These are the activations of a small neural network, seen along a few directions. Each row is one input.
In each table, some parts of the input vary, and every possible input appears once, in random order.
Descriptions start from the smaller parts, as in this example, which fits no table here: values(2) and (point or line(9) or (line(4) and ring(8))).
Shared parts are said once, and a part with two or three values counts as separate values.
In the rows, 128 means zero.

Other details of the inputs shift rows strongly along three fixed directions, in all tables alike. That doesn't count.

Rows:
x1: [157 195 154  91 135 133 172 152 149 135 142 103 132 119]
x2: [118 144 115 136 133 189 149  96 147 124 160 141 106 173]
x3: [143 158 131 145 204 104  45 136 136  97  83 200 195  86]
x4: [100  88 109 141 104 131 133 104 118 136 137 108  96 148]
x5: [ 92 105  93 155 126 196 124  69 135 123 164 151  89 191]
x6: [111 101 124 134 103 119 142 129 121 136 127 109 116 129]
x7: [137 141 119 152 203 107  31 124 135  96  85 216 193  87]
x8: [ 96  54  94 171 140  99  56 104 108 117  93 169 144 108]
x9: [151 207 141 111 155 162 148 130 153 121 156 145 139 138]
x10: [108  53 112 147 122  68  81 129 108 129  82 134 144  80]
x11: [ 99 104 112 145 106 161 142 100 128 135 147 119  97 170]
x12: [154 183 152  82 115  86 163 162 127 144 138  84 127  93]
x13: [169 113 147 118 105 158 157 153 112 128 144 118 123 154]
x14: [139  99 147 104 100  17 127 183 105 144  80  82 153  41]
x15: [ 86  83  87 161 116 193 132  68 134 125 158 147  86 187]
x16: [120  93 127 131 106  82 128 144 112 137 109 107 133  96]
x17: [106  39 128 141  98  46 102 152 104 141  67  97 138  76]
x18: [152 143 166  80 106  43 154 185 125 150 100  60 136  65]
x19: [104  71 116 150 115 110 114 123 119 128 104 128 127 119]
x20: [127 178 128 126 134 162 146 116 136 128 160 133 116 161]
x21: [143 164 131 144 191  92  50 141 128 100  92 195 192  84]
x22: [153  89 128 139 121 203 143 121 122 119 143 143 114 183]
x23: [146 187 140  95 135 149 160 129 149 134 155 114 117 135]
x24: [161 227 152  86 146 126 155 147 142 132 159 116 133 120]
x25: [ 88  71  95 159  98 171 142  85 123 132 149 125  88 173]
x26: [ 76  51  99 159  79 159 149  88 117 142 143 104  77 178]
x27: [147 211 138 124 185 171 116 121 158 111 139 173 154 145]
x28: [131 147 136 124 130 128 140 135 135 127 131 127 133 125]
x29: [117 107 124 115  97 115 152 126 122 144 135  90 104 125]
x30: [ 93  51 102 178 137 109  64 108 113 116  86 171 148 115]
x31: [140 168 139 119 147 100 112 144 125 123 122 134 149 104]
x32: [129 172 117 130 168 187 119  95 153 115 152 166 125 164]
x33: [163  49 155 116  80  86 143 183  95 139  95  86 134 100]
x34: [111 100  92 180 192 121  18  97 121  92  92 232 181 104]
x35: [155 116 126 144 130 218 135 115 124 111 160 167 120 194]
x36: [109  80 131 122  83  85 147 139 112 148 115  71 105 113]
x37: [110  92 107 179 180 118  34 111 125  98  78 213 180 108]
x38: [119 135 123 126 124 141 137 114 132 132 144 117 109 145]
x39: [154 206 160  89 124 116 171 159 140 139 147  93 130 121]
x40: [149 208 133 117 170 158 123 125 151 113 149 168 150 132]
x41: [122 139 126 133 140 141 120 116 135 123 133 138 126 138]
x42: [ 81  36 106 145  54 121 171 110 105 152 136  68  73 153]
x43: [148 205 134 121 160 151 131 129 141 116 154 159 145 133]
x44: [155  44 137 143 105  86  99 168  83 124  88 131 153  98]
x45: [ 94  69 109 135  76 119 153 109 108 149 140  76  76 149]
x46: [137 111 151 115 124  54 118 172 121 137  77 103 159  68]
x47: [121 137 140 110  87 128 181 135 128 148 151  77  98 145]
x48: [126 157 123 144 157 134  98 122 128 115 127 169 152 129]
x49: [162 200 162  73 122 108 182 165 147 142 141  84 129 102]
x50: [152 154 169  87 107  51 155 186 126 148 102  71 144  71]
x51: [141 179 141 100 129 144 158 128 146 136 156 110 113 139]
x52: [151 184 157  91 125 124 177 156 145 138 138  92 128 119]
x53: [119  92 123 127 119  97 124 134 124 133 102 114 130 101]
x54: [160 222 149  88 140 125 163 150 141 132 157 116 136 116]
x55: [102 121 104 152 138 192 122  80 141 119 153 152 101 184]
x56: [134  26 127 137  67 167 167 130 103 139 135  92  87 174]
x57: [148 203 137 115 178 160 120 122 155 115 142 157 142 139]
x58: [128 142 126 134 155 125 100 122 135 119 121 152 142 121]
x59: [128 154 123 115 137 165 146 108 145 129 150 127 111 150]
x60: [106 124 108 148 119 164 139  98 124 126 156 137 105 166]
Each input here is: line(6) and (point or ring(9)).
Question: Changing only the line(6) part turns x29 into x23. The same change can be made to x26. Which row results?
Answer: x37
Question: Changing only the line(6) part turns x7 into x24. The same change can be made to x19. Which row results?
Answer: x60
Question: Which other rows does x43 become when the line(6) part takes its other values? List them by row number.
Answer: x1, x2, x9, x16, x25
Question: Which other rows does x9 become when the ring(9) part takes its other values? List them by row number.
Answer: x10, x15, x28, x30, x41, x50, x51, x58
Question: Start at x44 and move only the line(6) part, one step at a time. The first step leads to x13. Which rows follow, in order?
Answer: x35, x33, x56, x22

Rows:
x61: [186 171 152 113 159 113 103 169 121 114 107 160 181  95]
x62: [120  75 123 124 104  89 118 130 117 142 108 101 118  97]
x63: [144 146 132 112 149 108 105 136 131 127 123 143 143 101]
x64: [152 183 154 104 157  88 119 168 140 119  99 141 178  76]
x65: [108 130 105 157 150 145  85 101 123 117 135 179 142 140]
x66: [131 154 144 131 143  87 110 152 131 129 105 134 162  89]
x67: [105 116 107 152 139 128  93 105 113 120 129 153 131 135]
x68: [127  81 116 156 121 173 126 109 120 121 128 150 119 171]
x69: [113 124 107 154 148 151  98 107 134 110 127 177 137 138]
x70: [169 196 147 110 177  99 104 161 133 112 113 158 177  79]
x71: [135 102 118 152 133 181 105 111 117 108 149 174 129 170]
x72: [129 148 138 127 146 100 112 139 133 124 111 134 140 107]
x73: [119 144 113 140 154 193 120  85 154 118 152 163 112 170]
x74: [121  96 109 138 136 128 102 111 117 124 124 145 127 124]
x75: [150 193 139  95 126 160 180 134 138 136 174 106 103 151]
x76: [136  66 144 136 111 111 120 155 110 125  97 121 144 116]
x77: [108  82 117 137 114 123 138 124 122 134 112 110 112 127]
x78: [ 96 101 115 151 130 123 107 111 122 127 111 133 129 131]
x79: [ 95 112 108 158 131 163 122  96 136 125 133 153 122 158]
x80: [105 114 105 151 147 169 105  84 142 117 136 160 116 164]
x81: [108  90 103 150 124 150 128 106 125 126 134 131 107 151]
x82: [114 105 118 136 123  96 105 126 112 130 117 126 125 115]
x83: [100  88 112 148 110 104 113 115 108 131 118 116 120 121]
x84: [114  90 127 135 100  76 126 142 109 138 106 107 132  93]
x85: [133 195 148 102 118 147 182 130 146 139 164  88 106 152]
x86: [144  72 137 139 108 112 111 149 103 123 111 128 141 115]
x87: [129 128 135 120 121  79 122 145 117 133 112 108 130  95]
x88: [ 97 113 102 160 130 158 113  95 131 126 142 151 118 159]
x89: [157 197 152 101 180 102  98 154 149 114 103 154 178  87]
x90: [122  74 115 152 116 172 129 112 118 126 120 141 118 168]
x91: [138 184 131 108 139 167 147 109 146 125 165 129 112 154]
x92: [134 173 132 109 117 160 169 120 139 128 165 117 111 149]
x93: [165 190 156 108 172  89 117 169 140 116 103 144 175  77]
x94: [133 131 144  89  88 119 183 139 138 156 146  60  91 128]
x95: [114  97 126 122  84  85 154 138 110 148 126  91 111 114]
x96: [162 147 151  99  92 159 196 153 127 147 156  79  99 158]
x97: [132 150 138 128 144  85 101 149 125 126 106 129 156  92]
x98: [125 159 141 111 102 136 182 131 141 142 153  90 109 142]
x99: [131 147 132 134 140 104 116 139 133 126 117 143 151 107]
x100: [142 203 144  98 122 168 187 130 157 130 170 109 112 154]
x101: [110  94 106 150 137 163 118  92 135 122 132 145 111 155]
x102: [116  76 116 131 109 116 131 120 121 136 119 104 109 122]
x103: [131 175 139 105 106 134 177 134 134 146 163  90 107 139]
x104: [112 175 106 171 198 190  69  88 150  98 133 224 164 159]
x105: [106  76 120 133 118 117 116 117 130 137 105 120 118 119]
x106: [160 170 152 118 134 193 165 134 142 118 165 136 122 176]
x107: [143 186 141  88 103 145 190 138 137 139 172  92 103 144]
x108: [140 153 130 113 152 106 104 134 129 121 124 143 146 106]
x109: [141  64 137 140 108 110 113 154 106 126 105 123 139 118]
x110: [117  85 131 110  86  82 151 139 121 150 115  69 102 110]
x111: [111  87 133 113  79  72 157 149 115 155 116  58  99 107]
x112: [127 149 137 124 149 105 112 140 134 125 107 133 144 108]
x113: [126  91 119 131 125 108 111 124 117 130 114 121 129 106]
x114: [138  68 125 130  91 118 137 140  97 136 120 109 117 134]
x115: [116 123 113 133 140 181 136  96 143 124 144 136 108 164]
Question: Changing only one part turns x105 into x94. The same change can be made to x90. Which row results?
Answer: x96
Question: Changing only one part turns x106 into x86. The same change can be made to x98. Which row results?
Answer: x84
Question: Describe the family of inputs behind these rows.
Answer: line(5) and (values(2) or ring(9))
Question: Which other rows does x74 become when the line(5) part takes its other values? List them by row number.
Answer: x101, x102, x113, x115
Question: Which other rows agree with x114 in the line(5) part? List them by row number.
Answer: x63, x65, x67, x71, x74, x75, x82, x95, x107, x108
